A small network was shown many inputs. Here are its activations along a few directions, one row for each input.
In each table, some parts of the input vary, and every possible input appears once, in random order.
A made-up example of a description, with smaller parts first: one of 6 places along a line, together with either a single point or one of 9 places around a ring or (one of 2 separate values, together with one of 8 places around a ring).
Shared parts are said once, and a part with two or three values counts as separate values.

Other details of the inputs shift rows strongly along three fixed directions, in all tables alike. That doesn't count.

Rows:
x1: [-1 3 2 -13 15 -28 -24 19 -8 36 -20 -22]
x2: [49 -4 -17 0 6 1 5 -13 -18 7 8 -31]
x3: [-16 4 -8 -2 11 -11 -26 -3 15 -2 -11 -10]
x4: [30 -1 -45 16 15 5 -26 -9 -22 -6 13 -70]
x5: [21 18 -10 22 22 51 17 -74 10 -35 5 -14]
x6: [-38 33 33 -5 14 -13 -12 -40 39 -6 -17 30]
x7: [12 -23 -24 -15 14 -30 -32 54 -15 38 -17 -47]
x8: [-35 39 4 -2 35 -23 -39 -39 19 -2 -24 -8]
x9: [-4 -37 -17 -2 -39 -17 7 90 -24 18 9 -10]
x10: [41 0 -52 24 20 30 -4 -35 -32 -24 12 -60]
x11: [25 -24 5 16 -33 46 58 -13 -8 -34 25 34]
x12: [-41 34 5 -12 30 -39 -53 -15 12 9 -27 -21]
x13: [-22 0 -3 0 -13 -22 -11 43 -7 19 -5 -7]
x14: [-13 2 13 -23 22 -30 -25 1 20 27 -28 -2]
x15: [23 -9 17 24 -41 42 60 -9 -8 -20 30 33]
x16: [-33 22 62 -15 9 -7 6 -10 24 27 -8 56]
x17: [-35 -12 15 -13 -26 -24 10 43 -4 4 -10 42]
x18: [-29 -23 6 -1 -21 -14 10 61 -15 9 -10 20]
x19: [55 -34 0 -8 -37 13 48 23 -19 3 25 8]
x20: [15 -2 8 11 -20 24 33 -23 7 -25 17 26]
x21: [10 9 2 21 0 29 25 -36 -2 -20 11 6]
x22: [35 17 8 3 37 54 12 -74 17 -8 14 -10]
x23: [-4 18 61 -13 -13 16 39 -21 19 10 11 74]
x24: [-25 -8 32 -11 -40 -15 24 35 12 1 3 51]
x25: [15 9 -9 9 15 29 -3 -57 14 -27 6 -22]
x26: [-30 24 -22 -5 33 -34 -50 -3 -5 4 -26 -29]
x27: [23 -16 -23 8 -18 10 15 11 -15 -19 16 -3]
x28: [-33 27 8 0 19 -17 -21 -21 4 -5 -23 14]
x29: [59 -15 -50 -9 27 10 -28 -8 -22 5 23 -61]
x30: [-14 3 -19 -4 -1 -36 -31 36 -10 14 -4 -24]
x31: [-3 -2 0 -20 29 -10 -31 -2 12 22 -6 -6]
x32: [-37 32 42 10 19 13 3 -51 39 -12 -21 36]
x33: [-18 -15 -7 2 -12 -20 -13 52 -3 13 -3 -8]
x34: [37 -48 -32 11 -43 19 31 50 -26 -13 31 -9]
x35: [-18 -22 16 -3 -36 0 27 38 1 -6 2 45]
Description of these inputs: one of 5 places around a ring, together with either one of 2 separate values or one of 5 places along a line.
The inputs of x21 and x26 match in every part but the place on the ring of 5. If x10 is changed in the same way as x21 into x26, which row does it become?
> x28
Start at x18 and move only the place on the line of 5, one step at a time. The first step leads to x5. Which rows follow, in order?
> x32, x33, x9
Start at x17 and move only the place on the line of 5, one step at a time. The first step leads to x27. Which rows follow, in order?
> x20, x6, x24

Rows:
x36: [20 -31 19 -13 -33 0 34 49 -9 30 11 18]
x37: [-3 -25 -11 21 -50 -2 35 57 -36 -15 17 17]
x38: [33 -34 -25 -3 -19 1 4 52 -28 14 18 -31]
x39: [73 -54 -5 -3 -35 42 61 23 -21 0 40 14]
x40: [68 -39 -52 1 4 36 2 -2 -19 -16 34 -44]
x41: [13 -23 -4 16 -45 9 37 55 -30 0 24 13]
x42: [2 57 6 7 56 16 -25 -96 14 -4 -8 -19]
x43: [-67 7 45 -11 -32 -44 6 68 1 27 -17 58]
x44: [-58 0 36 -10 -36 -42 6 71 -8 24 -11 52]
x45: [-15 -5 49 -15 -12 26 31 -20 39 -1 3 71]
x46: [-5 -45 6 -19 -28 -9 11 63 -2 19 10 30]
x47: [-13 -27 -41 0 1 -6 -26 31 -7 -17 -8 -24]
x48: [-53 19 4 -24 20 -72 -61 59 -10 51 -31 -9]
x49: [41 -14 -69 33 -11 13 1 13 -57 -32 24 -53]
x50: [-36 3 47 -28 -22 -46 7 73 -11 59 -17 59]
x51: [-67 38 -10 -9 44 -70 -82 16 -8 28 -43 -27]
x52: [-31 51 -7 4 51 -23 -53 -47 3 -4 -26 -21]
x53: [-39 -10 -3 10 -27 -25 -2 56 -11 4 -12 1]
x54: [86 11 -45 11 40 39 -2 -67 -29 -10 27 -78]
x55: [-43 0 5 10 -21 -24 -1 38 -3 -2 -14 13]
x56: [-20 47 10 -6 54 -10 -42 -64 25 10 -19 -28]
x57: [-6 42 27 3 26 11 -1 -65 17 -3 -1 8]
x58: [13 26 -15 16 39 29 -18 -79 18 -27 -4 -38]
x59: [23 -2 39 23 -27 79 78 -64 28 -43 30 60]
x60: [1 -10 -22 -32 53 -29 -61 7 8 25 -22 -33]
x61: [-11 10 29 -24 41 0 -20 -44 39 12 -22 19]
x62: [-2 20 39 0 4 26 26 -49 31 -6 6 33]
x63: [-22 4 -39 12 27 -17 -46 -4 -5 -10 -19 -50]
x64: [51 -19 -23 -10 22 19 -9 -9 0 11 5 -36]
x65: [-28 22 48 -7 10 4 6 -23 37 13 -15 37]
x66: [12 6 -21 -1 8 -16 -20 23 -31 16 8 -23]
x67: [-26 41 24 11 20 9 -8 -60 25 -13 -16 0]
x68: [1 -24 -16 6 -21 -7 -3 55 -11 8 2 -15]
x69: [-55 22 78 -13 -21 -23 23 17 31 30 -18 73]
x70: [-6 7 26 7 -1 33 24 -44 29 -27 7 34]
x71: [30 -25 -71 1 30 8 -46 3 -10 -11 5 -71]
x72: [21 -18 -23 3 -17 -12 -3 58 -30 25 15 -28]
x73: [-43 2 -9 -27 -43 -77 -24 41 8 -16 -21 29]
x74: [-61 36 17 -14 62 -21 -62 -64 52 -5 -41 11]
x75: [70 -3 -59 6 35 4 -22 -13 -48 9 21 -75]
x76: [47 -18 -32 -25 -43 -34 4 22 -14 -14 29 -11]
x77: [24 -17 -21 4 -20 -8 3 52 -35 21 20 -29]
x78: [-14 -23 19 -32 -1 -30 -15 55 6 41 -17 12]
x79: [-73 -23 36 -26 -26 -41 -8 77 20 20 -22 64]
x80: [15 -19 5 -17 -16 -22 5 57 -18 39 0 -5]
x81: [6 -35 -11 11 -34 32 38 16 -3 -35 20 30]
x82: [-13 30 5 -8 60 8 -42 -76 37 -3 -20 -23]
x83: [50 17 29 -27 -21 7 43 -85 28 -30 18 40]
x84: [17 44 12 -2 57 12 -17 -83 17 11 -9 -26]
x85: [-32 -3 -37 6 27 -24 -51 8 2 -6 -29 -39]
x86: [-61 -4 36 -2 -23 -9 17 24 26 -14 -19 68]
x87: [40 27 29 8 23 46 32 -91 18 -9 9 -1]
x88: [-9 12 4 24 -13 24 24 -20 4 -24 -4 3]
x89: [-45 44 19 20 20 3 -9 -61 15 -24 -24 7]
x90: [-39 10 3 13 -20 -18 4 27 -20 -8 -9 20]
x91: [-27 17 -38 19 28 -23 -47 -1 -15 -4 -20 -50]
x92: [-54 14 65 -3 -15 12 28 -28 45 -11 -14 83]
x93: [16 1 54 3 -17 54 66 -53 32 -20 22 68]
x94: [-18 -5 -11 -3 2 -24 -28 34 -1 8 -11 -20]
x95: [-9 26 32 16 -4 26 30 -48 19 -23 5 29]
x96: [-16 44 41 -12 39 -11 -13 -55 13 21 -21 19]
x97: [55 -30 2 19 -48 41 65 23 -21 1 44 8]
x98: [9 29 36 -9 36 18 4 -71 31 5 -10 9]
x99: [60 -48 -8 11 -41 52 60 17 -12 -11 46 12]
x100: [38 -2 -45 24 2 15 -3 -1 -40 -16 19 -45]
x101: [55 -21 -37 -1 9 0 -11 32 -30 27 12 -63]
x102: [2 6 13 15 -19 18 23 0 3 -11 6 7]
x103: [-64 24 -39 0 34 -71 -82 43 -19 19 -46 -43]
x104: [40 -41 -22 36 -59 53 70 19 -30 -38 42 1]
x105: [27 -9 -24 -9 14 -25 -26 37 -30 33 0 -47]
x106: [32 -6 -55 -18 -24 -46 -28 10 -14 -30 13 -37]
x107: [74 -35 -21 1 -16 31 32 21 -23 9 28 -30]
x108: [2 -5 -59 22 25 -5 -44 -3 -12 -12 -11 -71]
x109: [-27 0 9 6 1 26 13 -30 29 -34 -9 35]
x110: [-17 -36 3 11 -46 12 36 52 -2 -16 6 37]
x111: [63 -30 21 -5 -16 69 71 -34 9 -15 32 43]
What do these inputs look like to the network?
> one of 4 places along a line, together with either a single point or (one of 3 separate values, together with one of 6 places along a line)
The inputs of x91 and x84 match in every part but the place on the line of 4. If x90 is changed in the same way as x91 into x84, which row does it become?
> x96
Start at x83 and move only the place on the line of 4, one step at a time. The first step leads to x76. Which rows follow, in order?
> x106, x73
Which other rows does x52 become when the place on the line of 6 takes its other values? List them by row number.
> x44, x70, x74, x94, x95
Start at x60 and move only the place on the line of 4, one step at a time. The first step leads to x40. Which rows follow, in order?
> x74, x81
Which other rows does x97 become when the choice among 3 separate values takes its other values? List them by row number.
> x56, x69
Which other rows does x84 become when the choice among 3 separate values takes its other values? List them by row number.
> x54, x105

Rows:
x112: [45 -31 -17 -2 -26 17 29 18 -18 -8 29 -3]
x113: [1 -12 -15 10 -13 2 4 18 -11 -7 6 -5]
x114: [-13 -1 17 -11 3 -12 -5 20 5 23 -9 13]
x115: [22 2 -16 7 9 6 -5 1 -17 6 8 -30]
x116: [-37 9 41 -20 2 -22 -4 9 21 20 -20 42]
x117: [-10 -10 -7 -3 -13 -16 -5 34 -8 5 -1 0]
x118: [-6 -1 -33 2 12 -15 -32 5 -6 -8 -8 -33]
x119: [-48 -2 18 -6 -15 -31 -8 52 2 17 -17 28]
x120: [3 9 -20 5 20 -4 -23 -15 -4 -3 -5 -31]
x121: [-23 -1 18 4 -14 1 13 18 1 4 -3 27]
x122: [-11 13 -3 -16 34 -22 -38 -19 13 10 -19 -16]
x123: [5 6 -24 0 16 -6 -24 -19 -1 -9 -5 -30]
x124: [3 13 24 13 -2 30 30 -35 8 -12 7 22]
x125: [8 12 -26 -1 29 -15 -38 -12 -7 5 -6 -46]
x126: [18 -12 -5 11 -19 17 25 9 -13 -5 17 1]
x127: [20 -4 -4 2 -8 7 14 -4 -6 -6 11 -2]
x128: [12 0 4 4 -6 7 14 -1 -6 2 8 1]
x129: [33 -14 -6 1 -27 13 31 7 -13 -10 23 7]
x130: [-16 2 19 -12 3 -14 -5 12 9 19 -11 17]
x131: [4 -18 8 -3 -5 23 16 -5 17 -8 2 16]
x132: [-11 40 25 14 21 35 14 -95 35 -37 -5 23]
What do these inputs look like to the network?
> either a single point or (one of 4 places along a line, together with one of 5 places along a line)
Which other rows does x120 become when the place on the line of 4 takes its other values? List them by row number.
> x113, x116, x125
